A small network was trained on invented records. Each row is its activation on one of them, seen along a few directions.
Each row is followed by the record's values for the fields VOM, PONI, GINAR, KUL, GUBOD, ZONIK, KOFOD, MOTIP.
A field that a record lacks is left out.
Other fields move the rows too, some of them a lot.
(in the rows, 500 means zero)
Random noise pushes rows far along 15 fixed directions. That doesn't count. These rows show it; they differ only by the noise:
[375 432 698 555 357 585 576 416 608 519 486 541 664 425 325 431 479 459
 550 426 370 553 463 511 492 358 676 698 520 690 458 502 577 617 682 688]
[385 329 494 510 531 578 590 377 528 507 567 672 575 558 418 411 372 547
 662 517 562 583 474 490 502 616 645 410 649 485 460 418 391 637 524 398]
[370 529 527 721 698 617 618 672 221 533 634 532 531 422 603 473 401 459
 572 475 637 318 589 593 418 636 732 553 511 234 348 441 385 245 279 557]
[583 410 471 763 342 437 657 507 417 439 393 568 523 633 428 389 805 717
 462 524 594 413 459 226 615 835 612 534 571 290 362 356 427 630 741 382]
[457 459 510 393 520 628 493 445 665 574 718 429 599 510 590 611 350 524
 511 626 417 695 518 482 376 578 606 433 543 613 487 640 483 520 533 449]
[478 638 489 702 630 644 711 660 381 478 494 511 431 559 596 646 439 717
 606 450 621 503 560 318 477 832 508 391 483 292 335 505 516 536 516 438]
[183 567 543 825 779 586 828 547 336 629 427 583 521 384 338 432 163 486
 706 308 431 728 505 565 409 349 513 815 279 466 656 320 772 472 404 882]
[609 587 195 708 499 494 566 696 275 513 350 297 438 564 534 529 393 319
 583 398 427 673 328 320 240 576 345 717 441 344 755 436 614 729 353 571]
[539 559 504 449 503 333 498 446 581 277 574 538 698 387 642 384 498 449
 231 394 449 611 454 497 380 394 534 600 620 467 489 636 641 477 433 592]
[291 390 485 609 654 419 547 574 409 420 583 675 709 455 479 497 259 670
 440 541 586 314 430 496 501 455 805 459 597 405 377 443 308 362 723 593]
[431 701 551 552 610 430 449 683 575 383 616 581 559 503 460 661 346 812
 428 586 521 338 597 375 611 539 571 501 553 585 392 578 583 496 866 487]
[388 765 563 638 442 505 581 426 423 485 541 515 432 469 324 376 528 305
 534 374 379 506 466 595 557 592 462 631 518 459 556 583 566 585 398 470]
[368 471 475 467 506 435 435 405 448 406 490 713 283 601 369 434 419 489
 653 458 619 423 512 572 568 511 429 415 593 468 526 399 468 686 420 329]
[363 419 646 471 607 460 573 401 579 655 392 548 449 458 415 520 387 635
 601 521 514 615 527 548 610 480 387 345 288 612 549 354 554 389 498 579]
[628 257 475 383 428 380 373 488 625 703 502 155 604 487 650 574 659 395
 479 675 406 627 510 394 258 427 382 596 196 671 653 442 593 412 522 614]
[538 421 678 376 527 424 657 319 716 502 426 483 771 476 567 432 789 684
 490 461 546 578 584 359 583 615 428 295 404 615 354 493 606 430 717 483]
[560 428 426 617 488 368 469 587 461 437 433 518 495 502 460 509 319 480
 605 486 528 507 400 340 360 617 403 552 489 428 571 408 501 728 478 503]

[507 585 671 459 473 384 598 339 588 317 357 693 608 313 456 290 416 428
 360 237 461 643 404 605 580 391 407 450 610 493 483 553 618 537 287 608]
PONI is ded, GINAR is ranuk, GUBOD is bagos
[470 397 387 618 451 424 638 438 375 398 263 603 424 571 447 421 514 475
 561 308 572 546 355 403 431 489 398 512 492 346 537 386 519 740 464 530]
PONI is ded, GINAR is ranuk, GUBOD is rit
[420 300 637 546 462 386 642 213 716 626 483 592 716 407 397 411 438 577
 451 513 378 694 394 488 512 588 517 426 399 601 487 535 428 535 606 598]
PONI is sifit, GINAR is ranuk, GUBOD is rit
[338 446 625 690 402 539 611 408 530 614 529 513 417 500 424 564 431 523
 534 499 414 561 477 485 424 619 542 590 349 501 436 573 490 618 537 567]
PONI is sifit, GINAR is ranuk, GUBOD is togev
[381 544 480 648 559 372 492 540 391 374 610 663 386 478 540 507 295 532
 351 483 542 427 484 542 422 522 565 565 544 316 441 576 482 504 406 505]
VOM is roz, GINAR is ranuk, GUBOD is togev, MOTIP is pubo
[435 617 421 569 406 545 572 455 504 508 483 439 457 556 475 559 529 503
 363 434 357 616 441 488 452 425 487 639 463 545 555 672 601 620 612 563]
PONI is sifit, GINAR is ranuk, GUBOD is rit
[369 469 581 670 431 431 631 473 439 526 363 445 450 525 451 607 621 558
 539 405 509 357 461 388 426 524 424 535 226 446 390 517 497 579 699 619]
PONI is sifit, GINAR is ranuk, GUBOD is rit
[427 743 682 489 715 647 732 524 530 624 482 445 862 371 477 501 594 629
 532 415 453 438 591 527 713 575 614 327 462 622 347 577 511 173 729 598]
VOM is runa, GINAR is teviv, MOTIP is dumup
[475 628 488 468 801 531 538 605 539 590 566 603 578 459 555 560 261 818
 433 624 570 561 639 560 710 611 508 262 537 560 481 526 529 253 517 420]
PONI is ded, GINAR is ranuk, GUBOD is rit
[338 561 423 510 659 652 558 528 506 503 702 547 422 621 569 699 434 693
 581 585 581 431 633 474 480 586 595 417 509 454 370 613 455 496 675 398]
PONI is sifit, GINAR is ranuk, GUBOD is rit
[797 196 268 245 505 675 518 454 601 777 298 348 763 658 551 343 773 563
 643 625 532 789 569 407 601 473 464 379 601 774 711 275 561 512 575 351]
PONI is sifit, GINAR is teviv
[495 526 572 573 476 622 518 471 574 613 643 550 467 482 424 448 457 553
 463 613 405 631 584 575 602 564 610 621 564 556 521 525 547 454 467 482]
VOM is roz, GINAR is teviv, MOTIP is pubo
[249 400 434 605 716 244 669 329 447 369 721 613 445 625 628 424 711 626
 465 484 662 472 704 418 321 534 458 639 310 319 436 458 726 495 599 484]
VOM is roz, GINAR is zipil, KUL is detos, ZONIK is tosuv, KOFOD is fidok, MOTIP is dumup
[392 617 116 434 753 621 602 528 364 568 582 330 636 692 436 471 471 263
 901 430 464 613 503 419 311 429 390 611 511 563 800 448 625 728 639 401]
VOM is runa, GINAR is zipil, KUL is vol, ZONIK is rugam, KOFOD is vari, MOTIP is pubo
[552 732 473 441 555 511 548 475 582 526 594 349 627 447 532 488 536 399
 428 481 348 672 496 503 484 554 441 539 499 583 599 634 630 435 471 500]
VOM is runa, GINAR is zipil, KUL is detos, ZONIK is tosuv, KOFOD is nim, MOTIP is dumup
[499 639 563 487 602 282 517 409 562 376 568 637 696 418 377 229 543 437
 504 430 500 484 562 530 626 503 422 577 591 527 566 460 638 501 510 447]
PONI is ded, GINAR is zipil, KUL is vol, ZONIK is rugam, KOFOD is vari
[295 494 468 536 653 690 579 501 438 571 672 568 383 581 473 557 419 571
 655 570 559 516 609 569 519 465 651 539 506 451 480 418 488 422 525 488]
VOM is runa, GINAR is zipil, KUL is detos, ZONIK is rugam, KOFOD is nim, MOTIP is pubo
[380 624 351 489 705 532 449 644 369 497 493 644 285 542 485 529 199 636
 416 519 554 587 557 672 629 268 518 525 583 508 672 414 623 375 365 522]
PONI is ded, GINAR is zipil, KUL is detos, ZONIK is tosuv, KOFOD is fidok
[709 460 457 474 582 516 433 713 493 493 366 427 491 460 605 598 364 523
 652 479 591 524 537 373 400 525 316 473 455 505 545 388 594 574 364 536]
PONI is ded, GINAR is teviv
[466 424 803 365 505 594 415 573 561 331 409 847 418 422 505 483 460 800
 453 431 746 295 708 648 781 271 673 371 714 599 208 384 545 373 478 532]
PONI is ded, GINAR is ranuk, GUBOD is rit
[507 449 483 365 655 643 668 501 582 697 401 302 582 579 664 650 661 710
 545 559 521 700 587 375 526 484 434 308 278 611 496 435 616 292 691 552]
VOM is runa, GINAR is zipil, KUL is vol, ZONIK is tosuv, KOFOD is vari, MOTIP is pubo
[441 519 572 572 683 371 569 354 639 619 548 548 610 443 234 428 377 448
 907 530 464 504 513 421 534 748 227 438 304 574 606 393 490 658 593 444]
VOM is runa, GINAR is zipil, KUL is detos, ZONIK is rugam, KOFOD is nim, MOTIP is pubo
[411 604 538 575 618 374 343 680 397 587 586 444 417 418 447 665 232 452
 571 599 504 211 509 568 453 556 419 441 333 491 505 555 364 397 494 505]
VOM is roz, GINAR is ranuk, GUBOD is rit, MOTIP is pubo
[734 758 634 422 492 553 390 637 491 305 590 521 701 312 626 309 661 316
 390 346 541 349 681 634 544 480 568 636 797 529 364 644 647 390 209 467]
PONI is ded, GINAR is ranuk, GUBOD is rit
[542 352 557 476 195 473 494 421 539 487 310 431 425 463 623 589 493 523
 113 490 383 667 218 495 459 402 607 378 473 437 451 594 340 421 442 638]
PONI is ded, GINAR is ranuk, GUBOD is togev
[686 403 534 330 432 667 427 540 549 597 419 350 659 416 641 475 608 388
 481 493 461 587 510 568 462 387 545 464 574 625 507 515 500 369 349 564]
VOM is runa, GINAR is ranuk, GUBOD is rit, MOTIP is pubo
[555 581 443 671 247 635 616 564 486 524 312 286 544 516 440 567 617 438
 406 397 270 654 304 351 403 418 531 779 434 556 579 583 607 675 691 721]
PONI is ded, GINAR is teviv
[637 403 662 543 330 486 443 485 594 502 398 511 581 361 413 449 423 447
 519 517 450 504 363 475 542 599 507 466 523 514 460 442 359 530 424 571]
PONI is ded, GINAR is zipil, KUL is vol, ZONIK is rugam, KOFOD is nim
[383 393 629 316 594 496 490 489 559 569 460 440 768 408 516 556 444 480
 578 478 506 385 508 554 465 297 580 338 413 718 438 487 461 349 675 638]
VOM is runa, GINAR is ranuk, GUBOD is rit, MOTIP is dumup
[632 511 695 686 517 744 832 596 570 553 430 387 871 369 582 504 531 516
 711 315 478 659 569 252 311 771 533 588 449 517 293 577 675 671 536 655]
PONI is ded, GINAR is ranuk, GUBOD is rit
[435 610 598 525 316 475 364 451 636 426 746 570 309 490 490 599 419 625
 123 673 353 547 474 603 590 473 694 586 607 495 444 716 448 409 555 485]
VOM is roz, GINAR is zipil, KUL is vol, ZONIK is rugam, KOFOD is fidok, MOTIP is pubo
[565 517 678 483 293 327 328 532 604 540 420 327 513 351 460 574 495 447
 280 570 320 452 358 510 506 384 451 552 320 628 543 535 462 364 570 694]
VOM is roz, GINAR is zipil, KUL is detos, ZONIK is rugam, KOFOD is nim, MOTIP is dumup
[409 678 524 491 462 511 504 543 473 462 517 373 391 485 647 769 428 517
 295 447 424 443 409 511 382 497 461 339 382 450 389 804 432 440 544 546]
VOM is roz, GINAR is ranuk, GUBOD is rit, MOTIP is pubo
[392 226 446 328 633 413 453 304 562 570 628 506 588 580 526 432 673 430
 721 580 624 394 639 545 410 401 452 466 375 571 516 377 465 476 576 424]
PONI is sifit, GINAR is zipil, KUL is detos, ZONIK is rugam, KOFOD is nim
[584 609 713 458 343 657 525 527 582 410 377 524 560 418 492 572 561 532
 473 359 477 407 483 491 598 512 542 404 599 572 287 647 463 557 562 550]
PONI is sifit, GINAR is teviv
[599 550 437 609 330 357 383 556 530 517 539 359 411 494 483 574 542 503
 256 650 336 511 370 413 486 545 485 651 421 436 591 571 450 472 596 543]
VOM is runa, GINAR is teviv, MOTIP is pubo
[305 553 274 567 780 352 747 256 381 579 416 715 369 695 333 280 544 637
 608 438 592 690 534 544 714 633 261 337 436 387 722 333 610 542 498 288]
VOM is roz, GINAR is zipil, KUL is detos, ZONIK is tosuv, KOFOD is fidok, MOTIP is pubo
[461 364 679 580 556 517 600 408 593 470 703 667 430 447 617 474 440 686
 403 594 596 617 615 508 502 690 641 457 515 325 312 488 480 367 342 486]
VOM is runa, GINAR is zipil, KUL is vol, ZONIK is tosuv, KOFOD is fidok, MOTIP is pubo
[750 605 528 331 265 534 472 448 723 378 433 382 513 577 625 609 763 591
 348 466 443 625 486 292 510 635 365 356 598 594 400 718 607 711 642 343]
VOM is runa, GINAR is ranuk, GUBOD is rit, MOTIP is pubo

Here are new rows. What are their fields?
[271 398 710 506 632 482 564 406 520 565 535 600 285 489 499 610 407 583
 676 487 624 444 639 570 461 494 398 390 230 484 383 433 537 442 433 553]
VOM is runa, GINAR is zipil, KUL is vol, ZONIK is tosuv, KOFOD is fidok, MOTIP is pubo
[519 573 607 365 484 299 144 647 567 409 530 518 369 382 479 607 264 448
 410 582 486 297 533 628 520 224 407 560 457 650 573 513 528 423 442 588]
PONI is sifit, GINAR is zipil, KUL is vol, ZONIK is rugam, KOFOD is vari
[596 448 647 631 665 500 646 590 571 562 465 594 552 361 629 523 314 818
 396 542 565 705 589 426 555 698 502 406 441 445 412 415 598 307 350 616]
VOM is roz, GINAR is teviv, MOTIP is dumup
[654 592 330 489 455 188 382 483 499 308 556 458 622 484 545 322 662 404
 223 531 451 483 403 441 502 467 449 629 598 388 640 512 527 444 508 453]
PONI is ded, GINAR is zipil, KUL is vol, ZONIK is rugam, KOFOD is nim
[516 655 503 399 716 294 588 539 457 271 281 607 514 496 655 426 775 727
 362 265 712 415 694 468 629 272 256 448 424 480 438 423 866 354 548 569]
PONI is ded, GINAR is ranuk, GUBOD is rit
[537 324 553 558 459 481 410 570 479 567 577 461 654 428 485 439 585 464
 484 621 509 302 556 524 473 440 691 672 483 522 438 432 395 361 579 593]
PONI is sifit, GINAR is teviv
[329 318 429 538 550 415 526 497 379 434 373 618 438 586 434 564 438 584
 646 447 652 283 420 444 462 417 502 399 423 411 434 359 347 592 683 523]
PONI is ded, GINAR is teviv
[496 574 342 449 509 398 352 563 523 500 380 551 336 590 305 514 372 602
 465 572 435 564 453 522 684 252 384 599 515 663 784 373 614 580 655 520]
PONI is sifit, GINAR is zipil, KUL is vol, ZONIK is tosuv, KOFOD is fidok
[463 570 367 716 511 498 582 607 401 580 423 402 378 533 427 682 214 487
 610 501 408 572 316 341 351 686 365 509 333 379 605 534 418 702 531 542]
PONI is sifit, GINAR is teviv
[652 303 280 512 493 589 547 548 421 614 444 346 624 522 650 447 495 397
 464 547 467 728 388 446 333 500 577 557 533 419 640 416 446 452 339 550]
PONI is ded, GINAR is teviv
[322 472 396 176 596 661 530 399 420 407 456 502 420 554 828 583 459 467
 296 360 575 690 425 728 405 160 621 209 598 447 470 603 439 244 264 539]
VOM is runa, GINAR is zipil, KUL is vol, ZONIK is rugam, KOFOD is vari, MOTIP is dumup
[425 640 499 438 660 460 440 629 440 450 503 473 489 448 589 641 392 533
 454 450 536 333 549 570 471 348 443 427 426 524 458 591 534 351 542 574]
VOM is roz, GINAR is teviv, MOTIP is pubo
[443 537 584 371 559 483 534 439 567 399 502 548 647 473 587 526 656 610
 412 416 570 343 582 536 557 399 532 372 506 545 308 622 491 378 674 514]
PONI is sifit, GINAR is teviv
[212 708 383 603 622 441 662 431 366 430 457 644 278 641 385 492 444 629
 454 402 506 570 466 535 633 402 451 512 456 401 603 467 617 526 615 485]
PONI is ded, GINAR is zipil, KUL is vol, ZONIK is rugam, KOFOD is vari
[187 589 505 776 723 361 595 492 386 514 698 638 301 436 420 583 126 553
 479 546 473 479 467 582 431 568 507 590 304 263 530 515 454 393 426 616]
VOM is runa, GINAR is teviv, MOTIP is pubo
[551 344 200 525 354 407 351 510 409 619 543 292 409 684 499 586 596 379
 484 700 437 431 354 387 341 578 495 543 431 442 661 501 298 621 629 361]
VOM is runa, GINAR is ranuk, GUBOD is rit, MOTIP is pubo
[588 607 669 581 496 667 530 692 379 512 323 535 455 420 436 524 419 460
 719 332 598 332 574 531 568 582 440 462 529 505 381 454 513 576 338 521]
PONI is sifit, GINAR is zipil, KUL is detos, ZONIK is tosuv, KOFOD is fidok
[499 399 527 396 409 331 451 258 630 554 413 540 526 436 379 414 386 388
 460 526 398 620 286 576 570 538 369 281 461 531 624 502 311 524 408 455]
PONI is sifit, GINAR is ranuk, GUBOD is rit
[477 490 424 670 607 489 762 475 425 357 462 657 732 522 469 252 651 568
 520 318 568 583 557 376 494 471 609 741 644 389 478 391 726 609 616 581]
VOM is runa, GINAR is ranuk, GUBOD is rit, MOTIP is pubo
